These are the activations of a small network on made-up records, seen along a few directions, one row for each record.
Records have a field called SEZE. Each example row is followed by its value.
The word absent means that the record has no SEZE.
Other fields move the rows too, some of them a lot.
Strong random noise was added to every row along 2 fixed directions; ignore it. To show where, here is one row again and again, with new noise each time:
[-188  178  111  244  244  113   86  103  121  235 -339  318  137 -168
   42 -136   95]
[-102  181  115  358  130   89  169   71  134  139 -496  490  244 -128
  118 -176  109]
[-323  165   97   33  400  149   33  174  128  297 -145  -59  -77 -172
  -67  -37   42]
[-401  161   92  -78  498  170  -23  209  122  363  -15 -240 -185 -195
 -134    8   22]

[ -88   60   86   -4  135 -105 -440  -56 -266  449  490  212  146 -250
 -113 -125   83] : nulu
[124 -41  32 -31  23 -77 -44  62 132 -57 121   2 -28   0 107  56  37] : absent
[  78   -5   37  244  -69   22  -88  -55   -3   71    3  214  260  -42
   94 -115   62] : felez
[-129  -71   57 -259  218   27 -237   16   48  281  337 -355 -245   69
 -213   70  -62] : sazi
[ -32    4  -88 -219   -9   43  187   -7   41 -199 -152 -205 -239   33
    4   45  -55] : fumuk
[ 344  -39  -78  209 -197 -116   -8 -222 -138 -123 -190  504  162   23
  185 -113  119] : sazi
[-164  229   40  184  118   49  223   94   90  112 -390  202  101  -16
   51 -185   69] : fenan
[   3  -95  -50 -154  -31  -78  -78  -31  -69 -110  129 -555 -177   30
  -38  163  -44] : felez
[-137   45   84 -317  325   -5 -165  112  125  218  332 -365 -266 -138
    2  160  -17] : absent
[  68  -35  -73  155  -74 -102    3  -52  -47  195   -8  417  193 -155
  -33  -58   57] : mekud
[  -8  -51   80   67 -273 -100  271    8   64 -285 -322   61  171  267
  189  -14  -26] : nulu
[ 528 -226  -86  121 -737  -65  213 -173 -148 -586 -128  356  309  181
  248  -20 -110] : mekud
[  79  128    6  479 -114   15  303  148  217 -169 -659  501  289   73
  184 -120   95] : rori
[ -69  -56  -50 -157   84  -19  248   63  229 -143 -157 -419  -77  208
 -115  121  -49] : geva
[ 204  -63 -107   50 -117  -27  136  -93  -64 -237 -198  134  -46   20
   81   12   25] : fumuk
[ 328 -280  -97  -60 -405   13 -113  -83 -266 -289  251   32  129    2
  143   54 -103] : mekud
[-151   73   -8 -357  266   15   67  152  -58   44  260 -627 -448  -39
 -232   64  -34] : fenan
[ 230  -52   14  -33 -290  -34  290  -14  -26 -403 -196 -161 -181  158
   74  -32 -124] : fumuk
[ -17 -101  -37 -239  236  105 -419  -62  -83  186  488 -122  -22 -257
 -205  106   66] : geva
[ -60  155   31  271  112   76  112  150  195  109 -277  297   92  -39
   -6  -34  119] : rori
[  79 -116   37  138 -223   -6  260  -66  160 -270 -262   84   42  145
   34  -49  -49] : meseb
[ -45   12   13  129  -25   55  333   55  192 -270 -318  -92   83  234
   64 -102 -100] : meseb
[ 323   -3   29  307 -294 -187   64   -7  142 -225 -294  622  374   33
  301 -208   55] : absent
[ -64   87   18  113   97    2 -187  -70  -17  308  193   30  106 -138
  -28 -158  -29] : felez
[-176  124  228 -127  433   74 -526   34 -289  653  445  141   42 -417
 -195 -133  213] : fenan
[-278  126   52 -131  331   70 -328  193   25  440  304 -253 -253 -261
 -254    3  -58] : rori
[ 124 -116   63 -101  -20  -14 -145  -20 -130  -82  157 -170   26 -110
  -28   64  -62] : geva
[ 181 -141  -14 -208 -196 -111   91  -10  -35 -422 -116 -327  -87  303
   42   51  -96] : sazi
[ -88 -119  -58 -155  -60   31 -186   37 -112  -92  358 -377 -182   -9
  -20  140  -75] : nulu
[-183    4   47  -72  264  156  121   68  140   20  100 -375 -157  102
  -99   63  -48] : meseb

Here are new rows. What is SEZE for each?
[-258   69   58 -142  326  142 -276   46  100  391  181  -54  -58  -26
  -78  -93  -37] : sazi
[ -70  127  247  183   71  144   96   73  111  153 -257  207  103   23
   -3  -88  124] : fenan
[ 215 -162 -182  -49 -189   -2 -305 -183 -229  105  436  307   38 -312
  -22  -43  -48] : mekud
[  45  -96  -67    1  -57  -59  502  -46  139 -421 -365 -351 -137  335
  120  131  -94] : meseb
[   9  -74    0 -181  115  -67  -36  175  144 -120  155 -368 -180   41
   80  112  -52] : absent
[-155  -76   21 -211  277  115  -71  115  142   42  101 -563 -272  181
  -79  109 -146] : sazi
[ -21  -54   14  -61  178  -12  -41    5   69  130   60  -86   87    0
 -100   84  102] : geva
[  43  -83 -118 -241   69 -118 -116  -27 -107  -33  141 -270 -248    7
  -35   -8  -42] : sazi
[-191 -132   95 -238  203   41  117  109   90  -19  165 -705 -400  117
 -180  170  -31] : meseb
[-118  124  235  198  192  151 -269   21  -26  530   79  456  100 -279
  -89 -189  247] : fenan
